Each row below holds a small network's activations on one input, seen along a few directions.
In each table, some parts of the input vary, and every possible input appears once, in random order.
A made-up example of a description, with smaller parts first: values(2) and (point or ring(9) or (line(6) and ring(8))).
Shared parts are said once, and a part with two or three values counts as separate values.

Other details of the inputs shift rows strongly along three fixed directions, in all tables alike. That doesn't count.

Rows:
x1: [ 59 -28  10 -32   5  11 -20 -31  41  42 -13  22  21]
x2: [ 29 -49 -31 -23  29  34 -23 -16   0  87  20  64  22]
x3: [ 24   6  22 -13 -12 -10 -29 -57  47 -20 -25 -39  13]
x4: [ 27   4  30   3  -7 -15  -8 -29  38 -30  -3 -36  -9]
x5: [-16 -22 -14   4  -2 -17  53  48 -11  46  48  28 -24]
x6: [-29 -36 -14  16  -2   1  54  56 -33  35  56  57 -44]
x7: [-31  22 -28   3   1  24 -38  -5 -34 -10 -52 -11  53]
x8: [ 31 -33  11 -15 -10   6 -20 -57  52   7   3  -2  13]
x9: [ 15  12  45  19  -8 -26  25   9  12 -52   0 -34 -51]
x10: [-12 -10   5  20  -4 -18  48  37 -13   7  44  18 -54]
x11: [-52  50 -19  16  -1   8 -11  38 -56 -36 -28 -13  11]
x12: [ 17 -10  62   7 -35 -35  51  28  28 -46  20  -4 -67]
x13: [-29  18 -32  15  22  32  -5  89 -90  23   7  55   7]
x14: [ 29 -26  14 -22  -2 -10 -16 -56  60  22   4 -17  13]
x15: [-42  49 -16  19  -4   0   2  41 -49 -36 -32 -16   6]
x16: [-10 -47 -52 -18   7   5  15 -11  12 103  46  45  23]
x17: [  2  33   5  -3  11  24 -41  25 -39 -17 -47   7  25]
x18: [ 23  14  37   2 -12 -15  12 -26  28 -65 -17 -29 -36]
x19: [ 20  -4  39  13   1 -22  26   1  16 -28  12 -23 -37]
x20: [-38  29 -53 -17  17  40 -66 -38 -31   5 -51  -9  80]
x21: [-21 -14 -20   8  -4  -4  37  36 -14  27  52  33 -28]
x22: [  3   0  14  11   4 -11  12  17  -4 -11  19 -11 -12]
x23: [ 14  -2  16 -10 -18 -20  38   1  25 -16   7  -2 -27]
x24: [  8 -27 -32 -15   9  13 -28 -51  29  52  19   9  34]
x25: [ 17  10  47   4  -8 -27   9   1  23 -41  -7 -36 -19]
x26: [ -5  32  -2   3  11   3 -39 -19  -9 -27 -55 -47  50]
x27: [ 10 -24 -21 -12   9  13 -23 -60  31  32   3   4  19]
x28: [-44  52 -22  19   3  16 -16  29 -58 -52 -28 -12  16]
Each input here is: line(4) and (point or line(6)).
Changing only the line(4) part turns x4 into x9. The same change can be made to x8. Which row results? -> x6
Change only the line(4) part in x17. List by row number the other rows that result. -> x1, x2, x13

Rows:
x29: [ 22 -45 -41 -36  26  21 -31 -60  29 112 -25  37  50]
x30: [ 47  37  54  29   5 -17 -11 -12   1 -76 -68 -66 -22]
x31: [ 46 -41  36  15  14 -17  67  27  18  14  67  28 -97]
x32: [ 50 -30  20  -2  -3 -28   1 -97  82   5  -6 -56  -2]
x33: [ -8  14  33   5 -21 -14  64  98 -41 -58  -6  27 -53]
x34: [ 62 -42  30  -9  30  14 -35 -66  53   0   0 -15   9]
x35: [ 79 -37  57 -31  -6 -22  10 -67  83   4 -33 -18  -4]
x36: [ 56 -68  70  15 -14 -42  71  47  40  33  71  26 -73]
x37: [-58  32 -77   3  31  48 -72 -56 -51   7 -26  -1  58]
x38: [ 29 -22   0   0  12  -2 -23 -96  68  11   6 -41 -12]
x39: [  45  -22   19  -18  -11  -13  -16 -112   92   -6   18  -19  -37]
x40: [ 20  27  55 -11 -29   2 -14  14   6 -79 -67 -26   2]
x41: [-57  45 -12  20   1  -6   3  14 -50 -47 -61 -44  31]
x42: [ 29 -49  28  -1 -17 -21 -27 -64  72  25   9 -42  25]
x43: [-42  -2  10  18   1  -5  36 106 -71  20   2  41  -9]
x44: [  1 -52 -43  10  40  20  30  32 -23 104  75  73 -43]
x45: [ -8  63  31  11  -9 -49  35  53  -3 -67   8 -54 -21]
x46: [ -1  47  27  -8 -35 -18  13 -29  24 -96 -66 -60 -18]
x47: [ 17  86  24   1 -11 -42  -7 -14  29 -65 -40 -85 -14]
x48: [ 81 -44  35  -8  13 -10  -5 -67  63  18 -11 -23   5]
x49: [ 40  51  22  -5 -17  18 -30 -39  13 -85 -72 -21  -6]
x50: [ -11   13   70   52  -11  -46   74   62   -8 -105   42  -44 -100]
x51: [  8 -53  45   4 -27 -32  59   8  47   3 104  33 -83]
x52: [-37 -43 -59 -17  12   0  25 -24   2  96  21  33  29]
x53: [-56  54  10  34 -16 -34  42  54 -46 -51 -41 -35 -40]
x54: [-50  15 -71  20  36  30 -50 -35 -53  25 -42 -34  89]
x55: [-10 -48 -55 -34 -11  37 -40 -75  44  70  27  42  68]
x56: [-44 -54 -50 -10 -32  12  32  35  -2  84  91  86  -4]
x57: [ 29 -41  32 -26 -13 -31   5 -79  86   2 -16 -36  21]
x58: [ -4  65  43  21 -19 -66  87  85 -11 -73  34 -46 -74]
x59: [ -4  23  50  36 -15 -26 -13  -7   6 -73 -36 -81   5]
x60: [-61  14 -39 -15 -22  26 -46   2 -29   1 -42  -8  70]
x61: [  7 -56 -55 -21   3  31  48  27 -11  92  73 112 -13]
x62: [ 55  74  49  -6   7 -26 -10   8  13 -74 -49 -62  -1]
x63: [ 15  -6 -11 -36  -5 -15 -43 -42  60  58  23 -26  61]
x64: [-30  17 -26  22  23  22  20  63 -82   1  31  59 -46]
x65: [ 33  49  30   7   7  14 -56 -47   4 -75 -60 -30 -23]
x66: [-23  27 -63 -26  18  54 -53 -16 -50  18 -77  18  72]
x67: [-38  27  10  26 -37 -18  67  71 -30 -75  30  16 -59]
x68: [ 25  22  51  -3   1  -9 -24 -13   7 -63 -84 -44  25]
x69: [ 48 -11   9 -25 -39 -11   2 -99 102 -15  -2 -12 -27]
x70: [-40 -71 -18  -7  -9 -22  62  36   7  99  74  56  -4]
x71: [-27  -3 -35  -1  30  54 -70   0 -55  30   1  45  50]
x72: [ 18 -43 -58 -32  44  59 -64 -80   2  79  13  55  59]
x73: [ 65 -25  61 -19 -14 -52  68  62  54  37  83  29 -62]
x74: [ 21 -28  25  -2 -46 -34  97   8  51 -24  72  31 -87]
x75: [-72   9 -48   4 -13   3  63  69 -63   4  18  34 -10]
x76: [ 44  67  37 -10  13 -15 -37   6   8 -63 -55 -58  30]
x77: [-42  93 -11  23   2 -33  35  77 -58 -51  -3 -43 -22]
x78: [  7 -84 -31   5  32   3  46  46 -19 115  77  76  -2]
x79: [ 36  56  52  -8  -9 -21 -39  31  11 -42 -34 -46  15]
x80: [ 46 -47  41  15  15 -15  68  29  16   7  70  27 -86]
x81: [  8  31   4 -16  -5  20 -13   0 -20 -50 -72 -11  22]
x82: [-14  41 -58  -4   7  51 -51 -11 -43   4 -54  32  35]
x83: [ 53  83  41  -3   3 -28 -20   5  19 -59 -58 -60 -18]
x84: [ 42 -30   0 -33 -12  34 -45 -55  46  25  -7  36  39]
x85: [-54  10 -33  25  29  34 -58 -13 -43  -4  -8 -29  55]
x86: [  9 -46 -58   3  38  22  -8  -4 -18 120  20  48  21]
x87: [-118   23  -53   25   -1   11  -10   90 -106   32  -15   15   53]
x88: [-37  26   3  -8 -30   6 -18  -2  -6 -50 -48 -32  34]
x89: [ 66 -50  54  -9   5   4 -42 -51  67  11  14 -15  -6]
x90: [ -7 -73 -25   7  36  27  17  46 -27 102  89  77 -11]
x91: [-55   1  -8  50   6 -26  58  83 -62 -14  34  -7 -27]
x92: [-13 -66 -27 -32 -16  16  30  63 -13 101  54  96   2]
x93: [-26  17 -48  -8  32  35 -43  -7 -55  40 -70  11  69]
x94: [ 50 -29 -10 -48  -7  15 -13 -62  59  46 -30  24   9]
x95: [ -58   40  -55   18   10   48   -8   87 -109  -18  -17   60   26]
x96: [ 51 -70  66  13 -21 -42  58  53  37  42  71  27 -70]
x97: [-43  23 -42  25  36  30 -37 -28 -44 -20 -18 -38  39]
x98: [-46  80  18  26 -11 -36  23  96 -52 -60   7 -44  -9]
x99: [ -8 -38 -62  -9  40  33 -41 -92  22  68  20  -4  46]
x100: [-32  10  -7  14 -27  19  16 100 -64  -3  25  67 -23]
x101: [-76  45   8  41 -18   1 -10  71 -75 -69  15  -6 -28]
x102: [  35  -30   13  -18   -2   -3  -11 -103   72  -12   25  -14  -11]
x103: [-114   25  -90    6    8   35    7   75 -109   13  -13   36   56]
x104: [-18  23 -31   1  38  53 -83 -22 -54 -19 -40  13  57]
x105: [ 41 -21  16 -40 -37 -22  14 -89 102  -3 -20 -26 -20]
x106: [ -3  63 -62 -20  46  31 -66  -1 -47  38 -49  -9  82]
x107: [-27  51 -38   1 -14  25 -33 -45 -13 -53 -51 -21  31]
x108: [-30  14 -13  -6   8  29 -76  11 -46  23 -74  -4  85]
x109: [ 32 -50  55  -1 -20 -16  32  40  22  14  81  57 -81]
x110: [  41  -40   32  -20   -7  -13  -14 -100   88  -23   30  -16  -13]
x111: [-22  10  73  52 -27 -42  50  76 -12 -82  47 -39 -93]
x112: [ 16 -29 -28   1  12  -6 -20 -83  48  54  -6 -31  24]
What do these inputs look like to the network? -> values(2) and line(6) and (point or ring(6))
Changing only the values(2) part turns x86 into x112. The same change can be made to x72. Which row results? -> x102
Changing only the values(2) part turns x53 into x29. The same change can be made to x59. Which row results? -> x36
Changing only the values(2) part turns x83 into x47. The same change can be made to x73. Which row results? -> x98
Change only the ring(6) part in x55. List by row number the other rows that result. -> x51, x59, x70, x85, x88
Change only the values(2) part in x94. List by row number the other rows that result. -> x105

Rows:
x113: [-58  25 -40  21  14  36 -47  18 -77  -3 -19  16  32]
x114: [  2  41  27  19   8 -13  27  46 -37 -42 -14 -17 -28]
x115: [ -2  45   9  15 -25  -7  26  48 -32 -60 -21   5 -45]
x116: [-43  27 -32  11  18  25 -44  37 -65   8 -23  -1  52]
x117: [ 17 -43  -5 -18   3  14 -30 -47  43  61  26  24  21]
x118: [-27  12 -55   2   8  33   1  23 -44  14  -1  42   2]
x119: [-40 -41 -20   9  -7   5  59  45 -29  27  40  52 -32]
x120: [  5 -31 -32 -10  23  22 -32 -61  14  55 -29  -4  64]
x121: [ 45 -14  21 -32  -5  -4 -12 -34  46  18  -8  -9  14]
x122: [ 21 -49 -11 -25   3  12 -24 -54  37  50  27  32  26]
x123: [ 21 -16 -31 -14  36  22 -47 -51  15  48 -10   0  65]
x124: [ 64 -29  82  11 -21 -45  39  -9  67 -34  36 -28 -88]
x125: [ 20  41  28  14  -4 -26 -13 -64  43 -72 -41 -92   2]
x126: [ 16 -17 -25 -28  16  20 -56 -38  21  49 -13   1  71]
x127: [ 11  13  34   6 -18 -35  66  70  -7 -21  20  18 -80]
x128: [ 12 -13 -26 -28  12  25 -55 -42  25  45 -12  11  70]
x129: [ 27 -84  -3 -12   4   9  20 -49  55  66  77  51 -41]
x130: [ 30  25  56   9 -13  -9 -43 -33  29 -67 -45 -62  -6]
x131: [-34 -31 -10   7 -15  -8  55  64 -22  43  34  48 -19]
x132: [-16  31  22  18  -4  -1  16  43 -30 -75  -6  -5 -31]
x133: [-64  22 -43   6  -4  -3  12  29 -30  22  20   5  21]
x134: [-40  48  13  29  -4  -4  -6  47 -60 -66 -68 -45  12]
x135: [ 33  29  59  -1 -15 -10 -39 -36  39 -71 -47 -54   9]
x136: [-84  34 -71  15  15  28 -17   1 -62  -8  -7  -7  35]
x137: [ 11  15  37  14  -9 -40  72  72 -15 -26  20  14 -91]
x138: [-10 -13 -14  -9  -6   1  44  62 -20  50  48  55 -19]
x139: [-42  48 -55   3  12  35 -33  35 -65  10 -42  22  39]
x140: [ 42  30  37 -16 -22   1 -30 -47  32 -65 -52 -38   9]
x141: [ 13 -25 -25 -16  26  22 -57 -50  13  48  -9  -5  59]
x142: [-18  56  12  42  19   4 -19  38 -62 -69 -39 -42   2]
x143: [ 57 -42  70  -4 -21 -28  41 -31  76 -42  42  -4 -77]
x144: [-27  59  10  20  -7   5 -21  42 -55 -82 -43 -20   9]
x145: [ 72 -22  78 -18 -21 -48  56  -2  70 -18  28 -15 -71]
x146: [-62  13 -53   5  -5   0  11  13 -36  17  23  12  18]
x147: [ -3  13 -12 -17  -6  -8 -36 -64  41   0 -24 -53  48]
x148: [ 18 -23 -30   3  35  32 -57 -68  11  47  -6  -7  44]
x149: [ 37  32  41 -10 -16   7 -22 -44  32 -86 -50 -44  -5]
x150: [ 27 -35  24 -19 -17 -13  -3 -39  52  17 -20 -16  18]
x151: [-11 -21  -8   6  10 -14  43  72 -26  41  54  39 -23]
x152: [-38 -17 -35   9   1 -25  58  42 -14  49  67  16 -26]
x153: [ 51 -59 -10 -25  19 -12  41 -36  55  91  53  52 -32]
x154: [-33 -37 -14   7 -18  -7  56  51 -28  32  36  53 -26]
What do these inputs look like to the network? -> line(6) and (values(2) or line(5))
Changing only the line(6) part turns x135 into x122. The same change can be made to x128. Which row results? -> x144
Change only the values(2) part in x119. List by row number the other rows that result. -> x136
